A small network was shown many inputs. Here are its activations along a few directions, one row for each input.
In each table, some parts of the input vary, and every possible input appears once, in random order.
Descriptions start from the smaller parts, as in this example, which fits no table here: one of 4 places along a line, together with either a single point or one of 9 places around a ring or (one of 2 separate values, together with one of 8 places around a ring).
Shared parts are said once, and a part with two or three values counts as separate values.
In the rows, zero is written as 128.

Other details of the inputs vary at random and push rows far along two fixed directions, the same in every table; ignore that.

Rows:
r1: [118  98 124  90 124  92 155 152 166 133 149 121 110 134]
r2: [112 128 186 103 130 118 120 145 126 120 139 123 133 119]
r3: [182 141  72 179 121 166 117 111 115 138 111 146 158 126]
r4: [113 106 102 117 114 112 172 130 159 130 143 113 118 149]
r5: [124 103 140 103 123  94 171 131 142 140 147 113 102 140]
r6: [144 151 181 144 134 147  95 114  82 123 118 130 140 112]
r7: [ 95 129 208  92 143 131  97 154 126 121 129 129  99  93]
r8: [100 135 170 114 126 123 119 133 129 111 137 119 132 131]
r9: [191 138  56 182 128 166 122 106  99 144 102 141 142 125]
r10: [110 103 103 107 116 102 160 140 167 128 146 116 111 149]
r11: [122 159 181 148 132 145 110  91  78 118 123 130 150 122]
r12: [119 160 159 135 146 147  70 124 108 106 107 147 157 113]
r13: [150 124  70 161 117 137 155 111 121 140 128 122 116 147]
r14: [167 145  38 183 129 168 117 107 104 140  92 137 146 134]
r15: [ 93 137 173 108 139 117  94 142 135 109 128 130 132 120]
r16: [112 113 133  91 136  94 132 155 162 126 135 130 117 121]
r17: [151 122  91 132 124 128 129 132 143 136 125 141 135 127]
r18: [112 129 189 106 127 123 126 137 121 121 137 124 136 119]
r19: [124 101 117 106 118 107 169 143 157 138 148 117 118 137]
r20: [112 105 113 113 118 100 178 120 143 136 151 109 100 149]
r21: [138 126  78 144 120 131 135 123 142 128 128 134 133 144]
r22: [144 126  70 152 124 136 144 119 123 139 123 124 114 143]
r23: [125 111 144 111 126  95 169 121 137 139 143 117 112 138]
r24: [103 110 114  97 127  96 144 145 166 123 144 123 112 141]
r25: [158 120  63 142 130 133 138 130 133 149 112 125 124 126]
r26: [117 154 167 141 144 172  76 127 101 121 107 142 122 103]
r27: [131 152 168 138 140 147  74 132 105 117 111 148 156 102]
r28: [118 157 175 145 127 157  95 111  94 110 120 132 158 121]
Each input here is: one of 2 separate values, together with either a single point or one of 5 places along a line or one of 8 places along a line.
The inputs of r7 and r26 match in every part but the choice among 2 separate values. If r6 is changed in the same way as r7 into r26, which row does it become? -> r13
Change only the choice among 2 separate values in r16. List by row number the other rows that result. -> r12
Change only the place on the line of 8 in r1. List by row number the other rows that result. -> r2, r3, r16, r17, r18, r19, r27
Change only the place on the line of 8 in r10. List by row number the other rows that result. -> r4, r8, r12, r15, r21, r24, r28
